A small network was shown many inputs. Here are its activations along a few directions, one row for each input.
In each table, some parts of the input vary, and every possible input appears once, in random order.
Descriptions start from the smaller parts, as in this example, which fits no table here: values(3) and (point or ring(9) or (line(4) and ring(5))).
Shared parts are said once, and a part with two or three values counts as separate values.

Other details of the inputs vary at random and push rows far along two fixed directions, the same in every table; ignore that.

Rows:
row 1: [ 31   9 -12  23  16  49  13 -22  31   0 -15  -2]
row 2: [  3   2  -5  32 -11 -16 -13  17 -17  25   9  24]
row 3: [-15   8 -10 -22 -21   0  31 -30 -11  -3  10 -18]
row 4: [ 15  -7   6  11 -18 -11 -19  19 -13  17  -1  29]
row 5: [-28   2  -4 -30   2 -18  14   0 -10   0  10 -22]
row 6: [ 17   5  15  16 -28 -12 -23  20 -14   8  -4  27]
row 7: [ 15  -6   9  20 -34 -19 -29  22 -30  19  -2  34]
row 8: [-19  -5   1 -26   5 -11   8 -19   0 -27   3 -21]
row 9: [ 28   5   6  20  27  34 -10  -3  42 -24 -18  -3]
row 10: [-13  -2  -5 -30  -4 -20   4 -10  -5 -17  15  -4]
row 11: [ -6   8  -4 -35  11 -23  12  -7  -9  -3  17 -11]
row 12: [  6  -3  -6  30 -27 -23 -12  33 -24  27  10  32]
row 13: [-20  -6  -3 -29  11  -9  18  -9   1 -17  14 -18]
row 14: [10 -1 -2 31 35 24  1 -2 29  6 -9 -7]
row 15: [ 12  -9   4  15  32  41  -7   3  38  -5 -27  -7]
row 16: [25  8  0 19 42 22 -5 -5 23 10 -8  1]
row 17: [ 19  -1  11  24  24  35  -5  -1  43 -22 -24  -8]
row 18: [  2  17  -8 -36  -4   5  26 -38  -7  -4   9 -16]
row 19: [ -6   2   0 -36   6 -18   8  -6 -14  -7  18  -4]
row 20: [  4  -7   1  25 -37 -21 -24  21 -28   9   2  32]
row 21: [  0  -7  -2  30 -17 -14  -3  28 -14  22   1  19]
row 22: [ -6  -3  16  27 -46 -13 -25  33 -21  16 -11  22]
row 23: [ 12  -9   6  16  25  36 -13   0  28  -9 -28 -12]
row 24: [-19  11  -8 -30 -11  12  28 -31  -5  -1   1 -27]
row 25: [-30  -4   0 -34  -1 -13  11  -1 -13  -6  11 -16]
row 26: [19 -6 -4 22 23 23 -4 11 19 -2 -6 13]
row 27: [-31   6  -3 -23   7 -17   9 -11 -10   5  12 -23]
row 28: [-25  -7  -1 -30  -6 -21  11 -11  -6 -16  10 -11]
Each input here is: line(4) and (point or line(6)).
Question: The inputs of row 23 and row 8 match in every part but the line(4) part. If row 24 is changed in the same way as row 23 into row 8, which row does it become?
Answer: row 3
Question: Which other rows does row 12 become when the line(4) part takes its other values? List them by row number.
Answer: row 5, row 11, row 21

Rows:
row 29: [-14  -1   2 -17 -30 -24  -3   2 -26   1   8   4]
row 30: [ -3   0   5 -12   1  -5  -4  -3   0 -10  -2  -5]
row 31: [ -4   1   4 -21   7  -6   0 -11   3 -16   2 -10]
row 32: [ -7   2   1 -36  24  12  13 -26  20 -28  -3 -31]
row 33: [  9  -3   6  20  -7  -4 -18  17  -2   5  -4  17]
row 34: [12  1 -1 20 -7  3 -6 12 -8 21 -2 17]
row 35: [ 12   0  -1  34 -17   5  -9  15 -11  26  -7  22]
row 36: [-2  1 -1 -9 -6  2  5 -9 -1 -7  2 -3]
row 37: [ 8  0 -2 18 -8 12 -1  2  2  6 -8  7]
row 38: [-18  -4  -2 -12 -15 -33  -1   8 -24   5  18   6]
row 39: [ 11   0  -1  24 -20   4  -4   9  -7  12  -3  19]
row 40: [ -5   6  -6 -33  36   6  17 -22  18 -18   7 -26]
row 41: [ -4   5   1 -34  32   2   8 -21  22 -31   5 -27]
row 42: [ 15  -5   6  27 -21   4 -17  18  -8  15 -10  25]
row 43: [ 14  -6  -1  19  31  21  -5   6  25  -2 -12   0]
row 44: [ -3   7  -6 -14   2   0  15 -18   2  -6   8 -12]
row 45: [-14   2   4 -26 -19 -30  -1  -2 -21  -8  14  -1]
row 46: [-14   4  -5  -9 -30 -24   7  -5 -26  10  15   4]
row 47: [ 18   2  -2  17  26  29   0  -2  21   7 -14  -2]
row 48: [ 15  -3   8  17  20  25 -10   5  25  -8 -21  -2]
row 49: [ -4   3  -3 -19  -1   1  10 -15   2 -13   4 -10]
row 50: [ 14  -3   5  17 -16   2 -12  13  -6   9  -6  19]
row 51: [-10   5  -3 -15   4   1  13 -13   0  -2   4 -16]
row 52: [ 19   0   2   5  22  28  -2  -7  26 -11 -15  -5]
row 53: [  8  -5   2  30 -10   1 -12  25  -8  25  -6  23]
row 54: [-15   7  -5 -20 -20 -24  11  -9 -26   7  18  -3]
row 55: [ 9 -3  0 20 -3  0 -8 16 -6 19 -1 17]
row 56: [ -9  -1   5  -9   2  -7  -5   2   3 -11   0  -7]
row 57: [-18  -2  -3 -21 -10 -34   5   3 -20  -2  21   1]
row 58: [11 -2  2 30 -7  9 -9 18 -5 24 -9 19]
row 59: [ 11  -7   1  20  31  21  -4   8  26  -1 -13   0]
row 60: [ -1   4  -5  -6  -6   2   9 -11  -1  -5   4  -4]
row 61: [-19  -1   0 -21 -12 -33   0   3 -21  -6  19  -1]
row 62: [-15   0  -1 -14 -34 -21   2   0 -26   1  10   5]
row 63: [ -4  10  -9 -28  24  11  23 -33  19 -19   5 -29]
row 64: [ -2   1  -1 -21  31   2   8 -13  19 -23   6 -20]
row 65: [ 14  -9   7  52 -40   6 -21  34 -16  29 -16  38]
row 66: [-19   2  -1 -14 -23 -23   4   4 -27  13  12   1]
row 67: [  4  -2   0  19 -10  13   0   5   3   6  -9   5]
row 68: [ 16   2  -3  12  20  31   6 -12  25  -7 -12  -6]
row 69: [ -2   9  -6 -33  32   9  20 -26  16 -16   7 -27]
row 70: [-14   7  -5 -21 -20 -24  12  -8 -25   6  19  -2]
row 71: [-12   1  -2 -18  12  -3   9  -5   2  -3   5 -14]
row 72: [ 12  -2   1  21 -20   4  -7  11  -6   9  -5  19]
row 73: [  2  -7   4  18   5   2 -10  16   6   1  -6   5]
row 74: [ -5   1  -4 -10   9  -4   4  -2  -1   2   4  -5]
row 75: [ 17   2  -4  23  16  30   3  -7  23   3 -15  -2]
row 76: [ 17   4  -3   8  31  28   4  -9  23   1 -10  -7]
row 77: [ 14  -3   7  18  24  23 -12   6  27  -8 -17  -1]
row 78: [ 15   1  -2  24  16  31   3  -5  24   4 -16  -3]
row 79: [-18   4  -2 -11 -26 -22   7  -1 -28  13  13   2]
row 80: [ 1 -8  1 17  7  2 -6 16  6  6 -5  6]
row 81: [  0  -4   6   7 -17   0  -8  10  -7   4  -7   7]
row 82: [ 16  -2   5  17  25  22 -12   5  26  -8 -16   0]
row 83: [  8  -4   2  36 -27   7  -9  18  -9  20 -10  24]
row 84: [  6  -4   3  15 -10  13  -4   5   3   3 -10   8]
row 85: [ -7   2   2 -19  11  -8  -2  -8   5 -16   5 -11]
row 86: [-19  -2  -4 -21 -10 -33   4   3 -21  -1  21   0]
row 87: [-10  -4   2  -7   8  -8  -2   3   2  -8   3  -6]
row 88: [-15   2   4 -26 -19 -29  -2  -2 -21  -8  13  -1]
row 89: [ 10   2  -1  24 -11   4  -4   8  -8  21  -3  16]
row 90: [-17  -3   1 -11 -17 -33  -5   8 -24   1  17   6]
row 91: [-11   7  -6 -27  22  13  23 -30  20 -20   1 -34]
row 92: [-15   3  -4 -24 -12 -29   7   0 -23   4  20   0]
row 93: [ -5  -1   7 -11   0  -4  -4  -2   1 -10  -3  -6]
row 94: [ 15  -5   2  20  29  21  -9   6  25  -6 -13  -1]
Question: What do these inputs look like to the network?
Answer: line(6) and ring(11)
Question: The inputs of row 49 and row 65 match in every part but the line(6) part. If row 88 is changed in the same way as row 49 into row 65, which row does it become?
Answer: row 48
Question: The inputs of row 91 and row 75 match in every part but the line(6) part. If row 80 is changed in the same way as row 91 into row 75, which row does it become?
Answer: row 43
Question: A walk changes only the ring(11) part. It starts at row 93 and steps to row 77. List the rest of the walk in order.
Answer: row 87, row 59, row 53, row 58, row 79, row 78, row 83, row 84, row 32

Rows:
row 95: [ -2  -3  -2 -17   8 -11   1   0   0 -13  10  -1]
row 96: [ -2  -3  -8 -16   8  -7   7  -8  -4  -4  10  -1]
row 97: [ -4   3   2 -19 -17   8   8 -15  -4  -9  -6  -9]
row 98: [-10  -2   5 -21   4  -3  -2  -2  -4  -4  -2  -9]
row 99: [ -9  -2   1 -20   4  -1   2  -6  -6   1  -2  -9]
row 100: [ 38   3   6  34  56  50 -14  -3  55 -14 -29  -6]
row 101: [-15   5  -8  -5   0  -2  18  -6   0   3   8 -13]
row 102: [ 18   4   2  40  -8   6 -14  12  -6  26  -8  22]
row 103: [ -2  -3  -4 -17   8  -9   3  -3  -2  -9  10   0]
row 104: [ -8   0  -4  -6 -10  10  13 -18   8 -17  -2 -13]
row 105: [-16  -1  -7  -5   3  -3  13  -9  -2   1   7 -12]
row 106: [ 25  -8   2  34  55  51  -6   2  58 -17 -28 -11]
row 107: [  1  10   0 -11 -16   0   5 -22  -2 -13   2  -8]
row 108: [  5   1   2  24 -22 -15 -17  13 -21  22   1  23]
row 109: [ -8   2   0 -18   3   1   8  -8  -7   6   0 -11]
row 110: [ -8 -10   2  27 -24 -14 -14  24 -16  15   1  20]
row 111: [ 17   0  -5  34 -18   1  -2  23 -13  31   2  31]
row 112: [ -5   6   2 -13   6 -11  -4  -9  -2  -8   6  -7]
row 113: [-16  -5  -6  -7   4  -6   7  -7  -1  -5   5 -11]
row 114: [ -4   6   7 -13   5 -15  -5  -4   2 -14   6  -8]
row 115: [ -3  16  -4  -9   2  -6  11 -13  -3   5   9 -11]
row 116: [ -8  -1  10 -22   3  -7  -3   4   0 -10  -2  -9]
row 117: [ -9  -2   6 -21   4  -5  -4   2  -2  -8  -2  -9]
row 118: [  8  -5  -5  21 -21 -10  -4  17 -23  26   7  28]
row 119: [ 12   3   2  24  -9  15  -3  17  -4  28 -12  14]
row 120: [-16  -5   3  -9   3 -12   1   3   5 -16   5 -11]
row 121: [ 21  -5  -1  31 -35   8  -8  13 -11  13  -6  32]
row 122: [ -1  -3   1 -18   7 -13   2   2   3 -15  10  -1]
Question: What do these inputs look like to the network?
Answer: values(4) and (point or line(6))
Question: The inputs of row 114 and row 116 match in every part but the values(4) part. If row 100 is changed in the same way as row 114 into row 116, which row does it become?
Answer: row 117
Question: A walk changes only the line(6) part. It starts at row 111 and steps to row 118. List the rest of the walk in order.
Answer: row 96, row 103, row 95, row 122
Question: Which other rows does row 115 become when the values(4) part takes its other values? List them by row number.
Answer: row 101, row 111, row 119
Question: Which other rows does row 104 become when the values(4) part takes its other values? List them by row number.
Answer: row 97, row 107, row 121

Rows:
row 123: [  7  -8   6  35 -48 -25 -26  36 -40  33   3  46]
row 124: [  7  -5   5  39 -46 -28 -23  36 -34  31   6  45]
row 125: [  0   3   0 -13   3 -12  -1  -5  -3  -4   7  -1]
row 126: [ -5  -1   3 -10  -5  -8   3  -3  -2 -10   3  -5]
row 127: [ -7   1   3 -13  -1  -6   2  -1  -5  -2   1  -8]
row 128: [ 31  -3   7  39  31  47 -12   4  43  -7 -28   4]
row 129: [ -4  -1   0 -10   1  -8   2  -3  -3  -9   9  -1]
row 130: [ -7   2  -4  -6   4 -12   3  -2  -2  -4   9  -4]
row 131: [ 0  5  0 -9 13 -3  2 -3  2 -1  4 -6]
row 132: [-5 -2 -4 -7  6  0  3 -2  6 -9  2 -6]
row 133: [ 25   0   0  40 -20  18 -10  11  -4  26 -14  27]
row 134: [ -6   5  -9  -5 -10   1  14 -13  -5   1   6  -7]
row 135: [ -7   2   0 -15   1  -5   1   1  -4  -1   3  -5]
row 136: [ -1   6  -5  -8 -12   1  13 -14  -5  -1   7  -4]
row 137: [-12  -1  -1  -7  -4  -6   0  -4  -2  -8   3  -7]
row 138: [ -3  -1   3 -14  -4  -7  -1  -4  -4  -7   0  -5]
row 139: [-14  -2   2  -9  -2  -5   2  -3  -2  -2   1  -8]
row 140: [ -4   5  -6  -4   0   8  16 -14   1   6   1  -8]
row 141: [ 33  -4   3  31  28  40 -13   7  35   0 -26   9]
row 142: [-11  -3   1  -9  -1  -7   5  -1  -3  -2   2  -8]
row 143: [ -6   1   4 -13  -5  -6  -4  -6  -3  -8   0  -4]
row 144: [ -1   0   0 -10   4   0   2  -3   6 -11   2  -3]
row 145: [ 25  -6   2  35  31  40  -8  11  35   6 -24   6]
row 146: [-4 -2 -4 -5 10 -1  3 -4  3 -8  5 -6]
row 147: [  0   9  -5  -8   0  10  13 -13  -2   5   0  -8]
row 148: [ -6   3   4  -9   5   3  -1  -3   2  -5  -3 -10]
row 149: [ -8   1  -2  -9   6 -11   4  -2  -2   2   8  -5]
row 150: [-5 -3 -1 -7 12 -1  4 -3  2 -2  4 -6]
row 151: [ -5   1   0 -13   5  -6   2  -1  -7  -1   6  -4]
row 152: [-9 -2 -1 -7 -3 -8  3 -2 -2 -8  3 -8]
Question: The inputs of row 143 and row 148 match in every part but one. If row 125 is changed in the same way as row 143 into row 148, which row does it become?
Answer: row 131
Question: What do these inputs look like to the network?
Answer: ring(5) and (point or line(5))
Question: Which other rows agree with row 146 in the ring(5) part? List them by row number.
Answer: row 130, row 132, row 134, row 137, row 152
Question: Which other rows agree with row 124 in the ring(5) part? List them by row number.
Answer: row 126, row 128, row 129, row 136, row 144
